These are the activations of a small neural network, seen along a few directions. Each row is one input.
Each table varies a few parts of the input and shows all the possible inputs, shuffled.
A made-up example of a description, with smaller parts first: values(2) and (point or line(11) or (line(4) and ring(8))).
Shared parts are said once, and a part with two or three values counts as separate values.
In the rows, 128 means zero.

Other details of the inputs shift rows strongly along two fixed directions, in all tables alike. That doesn't count.

Table:
r1: [147 162 118 117 131 149 133 124 132 148 100 114 151 132 144]
r2: [130 101 111 153 122 104  99 135 152  84  98 106  78 137 136]
r3: [ 97 159 132 140 143 148 123 112 132 120 140 123 149 113 120]
r4: [123 171 143 134 180 150 129 129 154 143 127 122 174 118 134]
r5: [ 89 119 112 133 157  93 137 101 153 101 138 108  95 137 151]
r6: [132 124 120 147 137 134 116 123 117 130 158 139 148 125 116]
r7: [181 132 174  92 101 108 107 200 100 188  96 149 164 132 103]
r8: [ 94 148 137 136 128 155 127 108 122 132 133 125 121 129 139]
r9: [136 116 116 141 132 150 162 117  97 134 147 126 138 108 129]
r10: [153 134 135 123 159 149 148 150 117 137 102 108 143 120 129]
r11: [170 162 132 131 184 159 180 129 117 147 153 131 162 104 138]
r12: [ 80  97 101 139 126  90 135  83 164  69 146 134  78 131 131]
r13: [153 187 143 122 175 142 152 118 136 163 144 118 169 123 163]
r14: [ 83  97 107 127 120 120 135  86 125 100 149 138 129 127 118]
r15: [153 149 144 125 191 137 152 127 134 155 148  99 136 104 148]
r16: [167 137 178  84 126 164 122 185 103 202  92 139 164 116 114]
r17: [129  99 159  55  63 116 130 166  95 169  94 189 160 146  77]
r18: [116 146 141 120 150 105 135 127 141 137 132 121 144 131 127]
r19: [105  89 140  78  60 101 121 156 111 151 104 177 106 148 104]
r20: [151 128 120 149 118 119 107 150 145 112 100 111 102 145 141]
r21: [128 182 135 135 147 175 132 108 124 142 142 122 164 112 152]
r22: [159 160 146 128 192 127 144 152 141 147 151 114 188 125 123]
r23: [116 135 124 130 135 134 123 110 146 114 107 116 117 136 154]
r24: [116 106 113 145 117 139 143 117 110  87 121 100  97 115 124]
r25: [118 170 138 141 164 173 148 101 122 178 170 145 171 117 152]
r26: [129 147  98 138 121 154 148  90 122 141 149 126 146 116 149]
r27: [116  98 120 141 131 146 138 100 118 131 157 124 104 105 134]
r28: [125  97 118 136 137  75 113 126 143  90 125 106  93 146 121]
r29: [125  94 109 142 146  91 159 110 130  79 123  84  77 130 143]
r30: [107  93 102 155 150  96  99 113 162  55 113 100  77 141 128]
r31: [144 172 130 123 156 152 154 105 141 147 153 146 157 120 156]
r32: [151 126 122 139 143 115 122 131 141 114 144 145 120 119 130]
r33: [156  87 131 108  37  92 109 172 112 137  89 161  82 159 106]
r34: [144 162 163  91 125 154 146 148 112 203 132 172 167 134 124]
r35: [102 141 127 126 134 148 132 116 116 162 158 154 158 120 133]
r36: [139 104 116 149 121  77 112 133 146  94 118 102  78 139 139]
r37: [ 84 133 126 127 117 136 116 117 121 118 129 129 116 128 125]
r38: [153 121 165  90 113 136 109 199 116 166  89 145 181 141  89]
r39: [ 98  94 146  82  72 111 101 169 116 147  73 151 112 151 107]
r40: [122 102  97 170 113 115 112 109 136  96 151 123  91 127 135]
r41: [101 115 109 140 108 135 134  83 129 117 150 134 113 127 149]
r42: [162 159 130 138 181 137 136 131 141 133 162 143 163 120 125]
r43: [130  69 140 106  63  91  78 175 122 114  65 137  86 150  99]
r44: [131 163 140 114 185 126 155 116 138 141 142 120 180 124 129]
r45: [115 107  98 148 166 108 140 105 160  69 165 123 113 132 126]
r46: [153 161 124 160 119 148 113 141 123 124 129 115 126 127 134]
r47: [ 85 106 125 131 127 121 120 108 148 107 103 116  82 150 144]
r48: [134 153 118 157 183 157 143 118 135 135 186 127 183 111 126]
r49: [ 91 115 119 138 146  98 143  90 154 103 138 103  74 144 157]
r50: [112 112  96 178 117 115 102 108 144  60 132  96  67 124 134]
r51: [148 142 167  99 108 171 124 164  88 184 115 135 153 105 106]
r52: [142 119 107 164 130  82 123 121 152  87 126  92  72 148 154]
r53: [139 104 132 111 130 131 145 126 126 137 138 136  98 110 127]
r54: [135 142 126 157 138 140 104 128 128 104 137 114 129 113 127]
r55: [119 175 139 125 171 168 140 109 124 132 147 126 192 109 121]
r56: [125 160 138 119 186 151 139 119 145 133 125 121 182 122 127]
r57: [112 105  81 138 106 104 148  71 151  75 130 120  72 136 150]
r58: [133  77 137 114  50 112  95 162  95 146 112 162 117 135  97]
r59: [115 141  98 138 102 143 132  93 125 100 119 105 111 124 141]
r60: [176 127 149 105  81 120 115 183 109 171 108 170 141 132 106]
r61: [119 123 125 142 120 128 101 132 120  97 129 118 118 129 107]
r62: [144  90 128 124  38 114 104 163  99 150 107 152 104 151 107]
r63: [159 191 115 132 178 140 161 102 142 144 143 101 163 121 168]
r64: [112  91 141 108  69 120 102 169 107 114 106 137 129 136  82]
r65: [105  93 151  93  46 120 110 154  94 171 112 176 146 135  91]
Description of these inputs: ring(5) and (values(2) or line(5) or line(6)).
Question: Changing only the ring(5) part turns r44 into r55. The same change can be made to r28. Which row results?
Answer: r61
Question: Which other rows agree with r14 in the ring(5) part? List them by row number.
Answer: r6, r9, r25, r26, r27, r35, r40, r41, r48, r58, r62, r65
Question: Start at r11 and move only the ring(5) part, one step at a time. The first step leads to r29. Which rows follow, in order?
Answer: r10, r24, r9
Question: Start at r33 and move only the line(5) part, one step at a time. The first step leads to r60. Which rows follow, in order?
Answer: r32, r42, r45
Question: Which other rows agree with r1 in the ring(5) part? List them by row number.
Answer: r2, r4, r10, r16, r20, r23, r30, r38, r39, r43, r47, r56
Question: Which other rows does r52 become when the line(5) part takes its other values? List them by row number.
Answer: r7, r22, r28, r36
Question: Which other rows does r51 become when the values(2) part takes its other values? List them by row number.
Answer: r24
Question: Which other rows does r11 become when the values(2) part takes its other values? List them by row number.
Answer: r53

Table:
r66: [ 86  96 132 109 113 102 126 121 133 114 118 128 100 140 121]
r67: [130 101 117 135 115  94 106 143 136  93 114 118 115 142 110]
r68: [135 119  93 167 171  98 141  95 160  64 152  93  87 122 147]
r69: [144 102 124 135  71 108 100 148 118 120 107 130  90 141 120]
r70: [114 126 123 126 133 117 136 112 140 116 116 116 109 136 143]
r71: [129 118 109 150 147  94 128 111 159  87 129 102  90 139 148]
r72: [ 82 116 103 151 167 109 142  70 162  80 150  97  89 128 155]
r73: [143 181 138 135 188 163 137 131 130 147 142 120 197 114 128]
r74: [106  97 124 119  54 127 110 124 104 131 112 137  93 136 121]
r75: [ 89 115 108 136 135 112 139  84 148  94 133 109  92 135 149]
r76: [140 140 164  86  78 154 115 173  84 197 110 163 174 127 100]
r77: [104 118 119 138 121 138 126 111 124 108 141 123 119 125 123]
r78: [170 173 152 128 156 170 126 165 118 168 130 134 185 114 120]
r79: [173 179 135 156 185 153 130 146 135 140 156 120 176 113 131]
r80: [171 182 134 154 181 149 126 144 136 147 154 121 172 113 139]
r81: [149 168 151 116 142 174 137 148 107 182 155 163 202 113 112]
r82: [118 133 120 124 122 123 137 110 135 116 110 118 109 137 145]
r83: [158 175 155 123 151 173 132 157 107 175 135 140 192 114 117]
r84: [171 135 167 102 105 126 105 197 104 175 106 156 175 131  92]
r85: [109  88 147  94  71 117 111 153 105 144 114 170 136 136  88]
r86: [117 104 113 133 125 125 147 102 124 124 154 140 113 124 134]
r87: [ 92  87 127 103  73 109 111 135 111 115 102 135 119 143  98]
r88: [130 124 125 127 134 116 128 125 145 116 109 112 106 137 143]
r89: [106  89 118 120  54 122 117 127 107 126 122 155 102 135 112]
r90: [115 105 135 107  48 133 116 146  92 152 107 148 120 133 108]
r91: [ 84 105 113 146 139 117 123  92 142  80 144 114 103 123 128]
r92: [113 105 114 140  85 125 118 122 117 111 115 124  92 131 127]
r93: [120 118 132 126 153 109 125 135 151 111 117 114 108 134 133]
r94: [142  99 152  97  95  87 107 180 123 143  95 142 117 149 103]
r95: [168 157 142 117 154 148 143 149 122 155 125 126 160 114 128]
r96: [ 88 102 107 136 146 103 139  84 155  95 148 127  96 135 140]
r97: [139 168 162  97 166 151 145 150 123 193 148 163 200 120 119]
r98: [132  95 151 101  83 115  99 172 113 135  89 143 124 137  95]
r99: [104  98 123  96  66 107 129 121 119 128 106 154 104 149 121]
r100: [130  96 123 128  69 121 107 147 115 119  97 129  91 136 117]
r101: [115 109 117 132 124 128 145 105 119 123 143 120 108 123 138]
r102: [164 183 148 128 135 178 128 145 105 188 133 139 178 112 136]
r103: [102  95 130 127 112 112 111 128 127 100 114 127 106 131 111]
r104: [146 199 138 147 233 160 157 109 152 154 161 108 183 108 160]
r105: [135 130 158  79  87 143 120 173  92 187 111 175 197 134  85]
r106: [168 178 151 127 155 167 121 162 119 174 129 134 180 114 129]
r107: [151 203 115 165 246 170 174  85 152 124 182  97 173  93 167]
r108: [112 116 118 120 125 123 147 104 124 114 136 122 114 122 128]
r109: [142 136 159  87  79 151 117 170  88 197 120 181 178 128  97]
r110: [115 101 104 152 141 117 143  95 135  91 139 104  81 124 148]
r111: [153 112 118 148 134 108 132 134 131 113 135 113 104 129 136]
r112: [ 88 118 108 154 186 106 138  86 167  71 145  96  86 128 151]
r113: [123 120 103 166 179  91 131  99 172  74 146  93  88 133 153]
r114: [ 96 108  87 152 158 113 156  63 153  70 169 117  92 119 145]
r115: [144 106 140 111  57 130 100 163 103 151  88 141 106 137 113]
r116: [117  99 119 126 113 110 108 138 135  95 101 115 112 139 112]
r117: [167 211 115 173 232 151 155  98 167 122 169  96 166 111 176]
r118: [156 179 153 122 149 171 127 154 108 182 134 141 187 113 126]
r119: [121 103 134 106  47 133 112 140  97 158 117 167 119 136 110]
r120: [ 92 124 104 135 125 117 141  80 145  91 129 109  92 136 152]
r121: [163 210 127 150 214 168 155 110 155 144 147 104 174 111 171]
r122: [127 118 128 128 147 110 127 128 149 115 114 111 107 135 138]
r123: [153 108 133 125  66 113 104 169 106 139 102 140 115 138 108]
r124: [138  80 130 114  82 108 122 151 112 127  97 128  87 138 120]
r125: [ 87 116  93 151 158 110 146  64 165  78 158 116  91 132 157]
Question: What do these inputs look like to the network?
Answer: line(5) and (values(2) or line(4) or line(6))
Question: Changing only the line(5) part turns r79 into r77. The same change can be made to r117. Which row results?
Answer: r120
Question: Which other rows does r103 become when the line(6) part takes its other values? List them by row number.
Answer: r73, r83, r92, r102, r118
Question: Which other rows does r86 become when the values(2) part takes its other values? List them by row number.
Answer: r114
Question: Start at r93 and move only the line(4) part, one step at a time. The first step leads to r122. Which rows follow, in order?
Answer: r88, r121

Table:
r126: [190 139 170  79 105 119 138 200 105 192  79 148 157 135 112]
r127: [ 86  70 120 114  74 118 121 129 113 116 109 143  93 144 110]
r128: [ 99 126  99 178 160 116 107 100 163  44 141  87  88 126 137]
r129: [ 80 120  93 162 143 122 137  53 160  75 174 127  78 121 161]
r130: [131  53 118 102   5  92 117 147  92 111  80 142  40 151 109]
r131: [146 135 141 120 115 145 139 141  92 165 158 152 163 113 112]
r132: [156 175 124 159 131 154 113 141 125 138 151 139 164 118 123]
r133: [144 159 111 162 186 166 133 105 139 118 158 117 167 103 140]
r134: [139 190 128 120 150 162 157 106 127 172 160 141 186 120 148]
r135: [176 145 167 102  74 156 106 189  85 214  86 150 165 134 119]
r136: [129  52 131 103  44  55  90 170 125 115  66 129  48 167 116]
r137: [135 146 122 143 177 150 125 119 144 110 143 107 151 107 128]
r138: [154 185 135 160 160 166 116 144 124 143 139 131 186 116 127]
r139: [118 178 152 116 179 161 139 119 134 163 144 135 173 108 137]
r140: [148 121 168  90  85 147 128 177  71 196 113 165 184 121  89]
r141: [102 132  94 164 162 145 149  83 148 100 183 122 113 117 150]
r142: [119 153 137 127 191 118 142 106 159 130 148 134 140 129 146]
r143: [167 178 145 144 184 130 120 158 149 134 141 126 178 131 129]
r144: [156 153 122 149 209 128 137 121 166 112 155 113 158 117 139]
r145: [169 173 122 143 157 170 131 131 120 157 165 143 185 103 127]
r146: [ 65 101  83 149 128 105 143  52 156  60 133 102  77 140 156]
r147: [154 153 149 129 195 127 150 138 135 151 157 127 178 114 124]
r148: [134 145 138 123 186 130 147 137 146 146 145 132 160 130 131]
r149: [168 115 176  58  47 134 120 209  73 195  54 150 140 136  90]
r150: [117  58 116 117  43 100 121 130 105  91  74 122  46 148 121]
r151: [ 69 115  99 161 156 125 136  55 161  73 153 117  84 122 159]
r152: [130 118 174  64  80 147 120 194  86 199  92 162 170 135  84]
r153: [ 75 129  96 140 164 114 145  64 163  70 138  88  98 131 155]
r154: [107  66 123 119  53  89  90 146 122 100  76 107  46 149 122]
r155: [ 77  82  99 156 151  99 131  82 144  51 149  91  72 118 128]
r156: [135 165 135 109 177 116 153 119 150 148 132 126 168 139 143]
r157: [121  65 109 135  25  92  96 132 116 108  99 125  40 151 125]
Question: What do these inputs look like to the network?
Answer: line(4) and (values(2) or line(6))
Question: Changing only the line(4) part turns r152 into r148. The same change can be made to r153. Which row results?
Answer: r156
Question: Which other rows does r147 become when the line(4) part takes its other values? List them by row number.
Answer: r131, r140, r155

Table:
r158: [ 76  37 134  67  10  84 119 138  95 131  86 168  78 158  89]
r159: [119 115 117 123 141  94 144 105 154 106 117 110  86 142 154]
r160: [ 95  64 118 123 117  75 115 126 145  73 121 127  82 144 105]
r161: [147 127  99 177 161 115 121 115 155  74 137  90  90 124 149]
r162: [136 143 174  79 102 136 103 188 109 177  72 141 171 142  99]
r163: [126 139 142 116 135 154 133 136 111 160 154 158 179 115 107]
r164: [115 136 118 124 123 136 152  95 129 139 139 133 117 128 152]
r165: [144 139 120 164 178 121 118 132 150  98 152 112 137 120 128]
r166: [146 143 134 138 119 155 116 147 107 151 151 150 167 114 108]
r167: [152 168 123 147 139 166 144 114 119 153 145 120 139 112 155]
r168: [176 156 145 122 138 136 133 157 123 163 110 119 141 127 142]
r169: [129 130  88 185 136 141 125  89 138  78 157 103  91 114 151]
r170: [118 130 135 111 169 107 149 120 147 128 132 124 138 133 133]
r171: [114 164 146 115 125 173 119 132 110 161 120 137 176 120 122]
Question: What do these inputs look like to the network?
Answer: values(2) and (point or ring(6))
Question: Which other rows agree with r169 in the values(2) part? List them by row number.
Answer: r158, r163, r164, r166, r167, r171
